A small network was shown many inputs. Here are its activations along a few directions, one row for each input.
In each table, some parts of the input vary, and every possible input appears once, in random order.
A made-up example of a description, with smaller parts first: one of 2 separate values, together with either a single point or one of 9 places around a ring or (one of 4 places along a line, together with one of 5 places around a ring).
Shared parts are said once, and a part with two or three values counts as separate values.

Other details of the inputs vary at random and push rows far along two fixed directions, the same in every table; ignore that.
To show where, the next rows are all for the same input, with only those details redrawn:
[ 80  43  41  38  22 -13 -17  28 -32  23  34  -6 -42]
[ 50  21  16  25  -3 -20  -7  -6 -16   9  55  -9 -37]
[ 15  -7  -7  36 -28  24  11   7  19   9 -17  -1   2]
[ -8 -31  -5 -39 -49 -72  13 -93  -4 -22  90 -26 -21]
[ 38  15   7  44 -10  19   3  26   3  18 -13  -3  -9]
[ 40  17   9  49 -10  19   1  31   2  17 -22  -3 -15]
[-11 -23 -12  -2 -45 -18  13 -49  12  -9  36 -11  -7]
[  6 -13  -2 -25 -34 -63   1 -74  -9 -17  77 -21 -37]

Table:
x1: [  7  18  -1 -24  39 -47 -20  15 -35 -11  42   9 -10]
x2: [-79 -31 -50 -55 -72  -1   9 -59  51 -21 -24   9  48]
x3: [ 15 -13  -7  -9 -32 -14  -2 -22  18 -15   1  -3  26]
x4: [-17 -54 -30 -68 -46 -83  -9 -86 -28 -36  85 -19  18]
x5: [ 37  45  26   5  96 -15 -18  46 -51  20  45   1 -45]
x6: [-16 -52  12  29  26  49 -18  24   1  11 -60  -7  16]
x7: [ 40  52  25  -9  72 -22 -17  36 -33  -5  20   7 -42]
x8: [-26  26   1 -19  22  -5  -6  -5  17  10  -2   6  -2]
x9: [-23  34  -4  -1   7  15  -6  19  22  11 -52  19  20]
x10: [ 10  14 -13  20  -4  30  -4  51   2 -20 -62  25  24]
x11: [-14 -17   1   7 -19  28  27  15 -10  -4 -16  -6  -2]
x12: [-42 -64 -55 -23 -77   8  23 -46  25 -38 -31  -3  54]
x13: [ 34  21  27   4  66  -9  -9  34 -48  24  42  11 -38]
x14: [-38 -45 -47  12 -65  18  28 -31  47  -5 -37 -15  21]
x15: [  9  -7  -9 -20 -17 -25  -2 -21 -16 -31   9   4  25]
x16: [-38 -22  -2 -39  -2 -17  23 -48  25  -3  44  -5 -13]
x17: [ 35   0   2   5 -10 -20  -3 -15 -36 -14  43  -9 -33]
x18: [ 17   9  43 -20   0 -37   5 -14 -23   6  79 -14 -40]
x19: [  0 -11  34  37  24  71 -28  25  22  33 -79  -5   5]
x20: [  5 -22 -24  34 -15  17   5  17 -22   7  -4  -7   7]
x21: [-68 -49 -50 -19 -89   7  24 -73  36  -3 -12 -19  27]
x22: [ 23  18  -6  36 -24  60 -12  42  20  27 -90  14  48]
x23: [-16 -20   1  29 -11  40  18  49 -19  15 -23   0  10]
x24: [ 73  59  41 -10  21 -28 -35  11 -35  19  17  14  -7]
x25: [-58 -17 -12  25 -53  70  29  26  38  28 -78  -1  36]
x26: [ 30  69  44  -2  79 -12 -22  18 -24  31  34   5 -45]
x27: [ 28  42   3  25  77  20 -20  86 -23  16 -21  12 -14]
x28: [-49 -30 -56  12 -31  42  11  42  26 -11 -88  22  66]
x29: [ 80  56  41  17  35 -25 -26  30 -24   5  23   7  -3]
x30: [ 10 -11 -22  16  -8  26  -6  45  -7   2 -65  21  50]
x31: [ 18  31   9 -22  37 -37 -16   6 -25 -26  34  14 -23]
x32: [-37   4 -13 -27  -5 -29   9 -20  28 -20   3   5  13]
x33: [-46 -10   1 -49  -4 -24  18 -62   9  12  42  -7  -9]
x34: [ 33  28  26   0  55   2   8  18 -32   9  34   9 -39]
x35: [ -8  25  -7  46  58  84  14  85  17  11 -85  12   7]
x36: [-52 -17  -8 -64  13 -49  20 -71  25 -17  69 -19 -22]
x37: [-17  20   1  -8  27   6   7  23  30  -1 -27   9  -1]
x38: [-39 -58  29 -34  -8 -29 -15 -89  16 -20  55 -24 -17]
x39: [  7 -30  39  22  33  21 -20  -4 -14 -11 -13 -10 -12]
x40: [-43  -9 -35  16 -36  34  20  29  57 -11 -93  17  60]
What is each input in this table made of?
Answer: one of 4 places along a line, together with either a single point or one of 9 places around a ring
The inputs of x12 and x4 match in every part but the place on the line of 4. If x11 is changed in the same way as x12 into x4, which row does it become?
Answer: x23
Which other rows does x22 become when the place on the ring of 9 takes its other values? List them by row number.
Answer: x2, x8, x9, x21, x24, x25, x26, x33
Which other rows does x14 become when the place on the ring of 9 takes its other values? List them by row number.
Answer: x3, x16, x18, x29, x32, x36, x37, x40
A walk changes only the place on the line of 4. It starts at x6 and steps to x39. List the rest of the walk in order.
Answer: x38, x19

Table:
x41: [ 61  10   0   0   3 -43  -7  20 -40 -16  30   0  -6]
x42: [  7   3   8  14  44 -20 -21  34 -22  16  42  -7 -10]
x43: [ 24  -5 -17  38 -11  33  -5  29  28  -6 -85  13  36]
x44: [ 22  28  -4  -4  41 -28 -16   4   0  38  33  -1 -30]
x45: [  3  13  -5 -10 -50 -18   1 -17   5   7  28   0   6]
x46: [-12 -31  -5  41 -34  57  17  27  -5  28 -58  -3  14]
x47: [  6  23  45   1  45 -55 -25  -3 -15 -16  41  -9 -20]
x48: [-31 -15  -2  19  21  25 -11  32  40  18 -49  -1  38]
x49: [  3  46   6  19  21  50  29  52   8  25 -45  20  26]
x50: [-17 -39  -2  39 -24  51  21  13  -1  18 -47 -17   2]
x51: [ 32   2   8  63  15  59 -13  31  26  -6 -55  18  18]
x52: [ 36  31  33  -6  54 -13   7  26 -58   6  46   4  -6]
x53: [-40 -20  -1   0   9 -34  13  -2 -10 -26  29 -12  -4]
x54: [ 21  10  49 -39  40 -32 -17 -10 -16 -14  42  15 -39]
x55: [ 56   7  16  40  31  -6  -9   6 -37 -16  49   4 -30]
x56: [-55 -27 -15 -53 -26 -19  41 -46  32 -21  20  13 -20]
x57: [-34  20  -7 -21  -8 -13   3  -2  17 -21  15   3 -24]
x58: [ 50  31  16  20  18 -24  -4 -25  -9 -12  75   2 -42]
x59: [ -5 -26 -11  41 -41  51   6  33  -4  20 -54  10  26]
x60: [-67 -20 -55 -41 -27 -24  15 -71  25  -6  12   3  -5]
x61: [-54 -37 -15 -22 -60 -12  31 -76  27   5  22 -33 -11]
x62: [-19  -2 -23  10  17  40 -19   8  17  11 -73  20  17]
x63: [-25  12  -4  -8   6  56 -10  17  15  -5 -60   8  42]
x64: [ 74  37  37   0   6 -29 -43  21 -28   3  19   9  -2]
x65: [-18 -50 -47 -22 -43 -39  28 -52  -3 -39  21 -12  19]
x66: [ 73  48  12  16  17 -40  -1   4 -18  -3  35   1 -31]
x67: [ 46  -5  21  20  25   6  -4   7 -27  -6  37 -28 -37]
x68: [-10   2  -6  29 -49  38  13  14  25  29 -39   4  17]
x69: [-73 -34 -34 -67 -19 -32   3 -89  12 -36   4 -18  17]
x70: [-21 -31 -43  21  15  31   0  29  10  26 -46   7  19]
x71: [ 51  27  29  -1  18 -22  -2 -20  -5  -1  67 -30 -56]
x72: [-18 -16 -18  15  22  28 -19  17  32  26 -62   8  25]
x73: [ 63  33  46   4   0 -22 -45  11 -31  12  30   5  -5]
x74: [-28 -43 -37 -45 -58 -47   5 -65  27 -45   2  -8  41]
x75: [-68  -2 -38 -51 -35  -6  20 -58  20 -21  21  -9  23]
x76: [-82 -42 -16 -54 -34 -34  -2 -66  32 -51  16  -4   6]
x77: [-39 -56 -51 -38 -77 -36  14 -53  -2 -31  26  -9  33]
x78: [ 32  34  49 -32  51 -29 -10 -11 -33   0  50   4  -1]
x79: [ -3 -16   8  27 -37  44 -15  11  20  18 -58   8  35]
x80: [-56 -61  -5 -35 -61 -25   8 -96  18  -5  22 -22  16]
x81: [-66 -64 -23 -49 -28 -17  30 -42   7 -36  23  11  -9]
x82: [ 52  43  13   1 -17 -37 -10   8 -17   8  37   7 -10]
x83: [-25  -3 -36  11  14  49   7  38 -10  -1 -72   0  15]
x84: [  2   9   9  50 -27  54  18  34  22  46 -64   3   0]
x85: [ 30  14  45 -22  54  -7  -4  17  -8  12  13  14  -4]
x86: [-10  35   7  52  25  31  13  69  28  12 -58   3   0]
x87: [ 56   7  47  -3  29 -20 -29 -26 -12 -12  54 -31 -43]
x88: [ 52  17  13  41 -13  29 -23  65 -32  20 -18   8   9]
x89: [  8  14  21 -17  27 -40 -20  11 -40 -29  59   0 -46]
x90: [ 22  47  24  10  50 -32 -17  30  -3  31  51  -9 -24]
x91: [ 14  55   6 -32  35 -34  -8 -20 -30   0  42  -9 -41]
x92: [  8  -8   5  12  34  54  26  68  -5  19 -45  22  16]
x93: [-23 -16 -50 -33 -64 -43  27 -45  30 -30  10  -5  24]
x94: [ 47  15  65   9  26 -14 -25 -18 -30  19  35 -21 -40]
x95: [-25 -14 -43  30  12  45  -4  30  -4  15 -67  21   9]
x96: [-26   0 -23   6   4  62   4  40  -6  -3 -52   4  34]
x97: [ -2  12   3   5  18  52  40  54  35  24 -50  24  14]
What is each input in this table made of?
Answer: one of 3 separate values, together with either one of 9 places around a ring or one of 10 places around a ring
The inputs of x78 and x52 match in every part but the choice among 3 separate values. If x62 is changed in the same way as x78 into x52, which row does it become?
Answer: x95
The inputs of x91 and x69 match in every part but the choice among 3 separate values. If x57 is changed in the same way as x91 into x69, which row does it become?
Answer: x76

Table:
x98: [-29 -46 -16   1 -43  -3   3 -30  23   0 -13 -10  10]
x99: [ 19   1  33  -2   7 -21 -14   7 -27  13  33  -5 -22]
x100: [-12 -28 -14  17 -30  32  24  -5  39 -10 -45  -6  22]
x101: [ 52  19  21  32  14  10 -10  12 -17  27   6  -4 -10]
x102: [ 19  33  15   1  32  -4 -19  25 -10   5 -17   7  -1]
x103: [ 23  25  -1  48 -16  48  -1  55  30  21 -77  17  25]
x104: [-17 -29   1 -41   2 -40  -9 -55  -6  -2  62  -7 -14]
x105: [ 40  34  26   8  13   5 -17  36 -19   9  -9   6   4]
x106: [-20 -37 -32  -3 -41  -6   3 -29   9 -23 -16  -2  29]
x107: [-47 -11 -34 -15 -21  -5  24 -21  29  -7  -5  14  19]
x108: [-34 -47 -13 -18 -35   8  12 -26  13   7  -5  -3  20]
x109: [-38 -34 -21   1  -5  28   8   1  25  16 -47   2  20]
x110: [ 23  10   8  -4  33 -18 -15   9 -32 -12  33   7 -11]
x111: [-15  -4  -4 -50  -3 -49 -14 -52  -3 -24  53  -5  -1]
x112: [ 27  22  -2  45 -15  51  -6  54  27  18 -84  13  29]
x113: [-50 -27 -15  15  -8  22  15   9  33  -1 -40  -4  15]
x114: [ 31   8  15  -4  12 -21  -7  10 -44  -9  37   1  -7]
x115: [ 36  20  18  28  -1  17  -9  13 -15   9 -10   5 -25]
x116: [ 26  26  25  23  13  18  -9  35 -27  16  -1  -4 -20]
x117: [ 25  12   4  -8  30 -23  -9   9 -23  -9  35   8 -16]
x118: [ 24  15  18  -1  35  -5 -11  -6 -16  18  36  -2 -16]
x119: [-18 -28 -13   5 -31  -3  10 -24  25 -16   3 -16   5]
x120: [ 37  22  12  11   2 -19 -15 -18 -25  13  46 -22 -25]
x121: [-27  -8 -12 -21 -37   1   9 -15  20  -4 -13   1  28]
x122: [-45 -17 -25   8 -16  41   8   6  24  -1 -41  -1  11]
x123: [ 17   9  31  22  11   0  -5  28 -14  10  14  -3 -14]
x124: [-31 -23 -14   2  -4  37  23   2  40 -12 -40   0  21]
x125: [  9  17  24  -2  37 -20  -6   5  -9  -4  34 -10 -25]
x126: [  6  22  -4  42  -8  47  21  67  16  24 -67  26  24]
x127: [ 31  21  21   7  10   3 -15  31 -25   3 -10   9   6]
x128: [ 56  28   1  21   5  -3  -6  36 -13  11  -3   5 -21]
x129: [  4  10   6  35  31  58  16  55  26  10 -77   5  13]
x130: [  7   6  -7  31  20  46  -8  57   4   2 -63  19  27]
x131: [-46  -4 -21 -24 -19  -8  12 -22  32  -4 -16   2  22]
x132: [-35 -20 -12 -10 -36  19  18 -21   6  -7 -13   2   3]
x133: [-48 -42 -17 -14 -18   3   3 -22  24  -2 -11  -2   9]
x134: [-15 -11  -6 -48   0 -50 -15 -52 -13 -27  55  -5   0]
x135: [-26 -21 -25  25 -42  33  10  -2  22   1 -44  -9  11]
x136: [-25 -27 -18 -13 -29   0  10 -12  -3 -18 -14   2  30]
x137: [ -1  -1 -12 -22 -31 -57   9 -54   0 -11  60  -4 -10]
x138: [  9  25  20  -7  30 -12  -8  -7 -25   1  25   3 -37]
x139: [-10 -30 -39  17 -36  20  13   4  20 -12 -40   3  28]
x140: [-48 -32 -18 -13 -14   9  14 -20  35 -20   0  -8  11]
x141: [-36 -23 -39   1  -7  18  19  11  19 -11 -42   6  25]
x142: [ 13  29   8  16  34  14  -9  22 -15  22   1 -10 -15]
x143: [ 23  18  29 -10  36  -5  -7  -9 -14  -4  27   7 -30]
x144: [ 40  21  29  22  22  19  -3  26 -23  31   4  -1  -6]
x145: [-19  -7  -4 -49   5 -55 -12 -51 -17 -23  48  -9  -3]
x146: [-24  -7  -9 -35  -2 -34  -3 -58  -9  -6  71 -22 -15]
x147: [ 24  29  -4   1  30  -4  -1  37 -10  11  -7   8 -21]
x148: [ 12  11  24  25  31  12 -11  35   0   8   2   4 -15]
x149: [ 51  23  15  22   9  -2 -25  23 -20   3 -11   5   1]
x150: [ 35  12  12  -3  12 -20  -3  14 -33  -5  34   3 -11]
x151: [ 36  21   8 -18   5 -30   1  11 -27   2  42   0 -26]
x152: [ 26  21  10   8  43 -10 -12  28 -34  -2  10   5  -9]
x153: [ 42  12  27   6   8  -9  -6 -15 -15   0  22   0 -28]
x154: [-20 -12  -9 -42   7 -55  -6 -48 -22 -26  51  -9  -2]
x155: [-51  -8 -35 -14 -17 -10  28 -19  28  -5 -12   9  18]
x156: [-12  15  -5  41  16  59   3  56  10  19 -74   3   3]
x157: [ 20  21  27 -11  41 -12  -3  -9 -17   1  19   2 -32]
x158: [-21 -49 -21  -4 -41   2   5 -38  21   4  -8  -7  16]
x159: [ 25  31  23  15  35  22 -14  27 -17   8  -3  14 -30]
x160: [-35 -23 -20  -9  -2  10  17 -26  16  12 -11  -9  15]
x161: [ 25  34  26 -10   2 -24  -7   5 -13   8  30   4  -7]
x162: [-25 -26  -3 -14 -23  10  28 -20  20 -14  -5 -10  15]
x163: [-46 -11 -24 -32 -18 -13   7 -31  28 -11 -13  -2  22]
x164: [ 24  37  16   2  26   3 -19  26   1   8  -6  13   0]
x165: [ 31   7  24  38   5  -3 -12  19  -5   9   7  -6 -18]
x166: [-32 -28  -8   9 -27  32  22  14  30  -7 -33  -5  21]
x167: [ 22  21  19   0   8  -7  -6  -2 -29  15  42 -14 -17]
x168: [-29 -24   4 -36   3 -51  -6 -48  -9  -6  52 -15 -21]
x169: [-31 -17 -40 -28 -17  -7  15 -14  20 -12   3   5   3]
x170: [-34 -33  -8 -18 -31  16  28 -31  18 -12 -15  -1  12]
x171: [  6  -7  -4 -38 -30 -59 -16 -65  -8 -24  59 -15  -3]
x172: [ 25  44  22   6  28   0 -16  28   1  12   1  16  -6]
x173: [ 51  12   7  30  10   2 -14  29 -29  -2   0   5  -3]
What is each input in this table made of?
Answer: one of 4 places along a line, together with either one of 9 places around a ring or one of 10 places around a ring
The inputs of x126 and x155 match in every part but the place on the line of 4. If x105 is changed in the same way as x126 into x155, which row does it become?
Answer: x102
The inputs of x139 and x141 match in every part but the place on the line of 4. If x98 is changed in the same way as x139 into x141, which row does it become?
Answer: x168
Which other rows does x103 become when the place on the ring of 9 takes its other values? List them by row number.
Answer: x106, x112, x128, x137, x139, x149, x171, x173
A walk changes only the place on the ring of 10. It starts at x132 and steps to x116. List the rest of the walk in order.
Answer: x167, x144, x108, x99, x123, x166, x162, x170
Which other rows does x166 become when the place on the line of 4 takes its other values? List them by row number.
Answer: x119, x125, x140

Table:
x174: [-22  16 -22  -7 -17  12  17  17  22   3 -32  14  27]
x175: [ 24   7 -14  12 -25  -2  -4   0  11   2 -13   5   7]
x176: [ 4 -6 13 24  1 17  0  2 10 11 -4 -8 -8]
x177: [-16 -25 -21  26 -24  36   9  24   5   8 -41  -6  16]
x178: [  9  19  30 -23  39 -30 -15 -13 -17   4  46  -1 -29]
x179: [ 30  10  19 -28  30 -42 -23  -3 -41 -10  53   2 -10]
x180: [ 16  36  25  23  43  41 -12  46  -3  25 -40  10  -4]
x181: [-12 -38 -12  -9 -36  -7   2 -28  -7 -12   9  -7  20]
x182: [ 43   8  18  -7  -9 -41 -20 -20 -28 -17  41  -3 -12]
x183: [-14   2   3   1  24  10  -2   9  12   2  -8   1  -3]
x184: [ 67  56  37  18  11 -20 -12  30 -28  23  32   7 -30]
x185: [ -6 -24   9 -32  -8 -59   7 -68 -14 -18  86 -23 -34]
x186: [ 43  50   2  31  29  22 -13  59   1  13 -50  24  15]
x187: [-13   3  -7  -2  21  12   9  13   1  -7  -4   5  -6]
x188: [-49 -39 -14 -12 -42  17  17 -45  28   3 -13 -16  15]
x189: [ -5 -16 -11  24 -11  38  17  16  13   4 -29  -5  -2]
x190: [-64 -41 -46 -22 -24   1  19 -19  12 -13 -17  -1  26]
x191: [-28 -21 -27 -33 -25 -29   2 -35   7 -33   1   4  27]
x192: [ 3 -3 19 17  0 18 -2  1  8 16 -8 -6 -8]
x193: [-10   3  -1   1  24   7   3  13   6  -4  -8   3  -8]
The inputs of x189 and x177 match in every part but one. If x187 is changed in the same way as x189 into x177, which row does it become?
Answer: x190
What is each input in this table made of?
Answer: one of 2 separate values, together with one of 10 places along a line
Which other rows does x192 become when the choice among 2 separate values takes its other values? List them by row number.
Answer: x178
Which other rows does x183 become when the choice among 2 separate values takes its other values? List them by row number.
Answer: x176
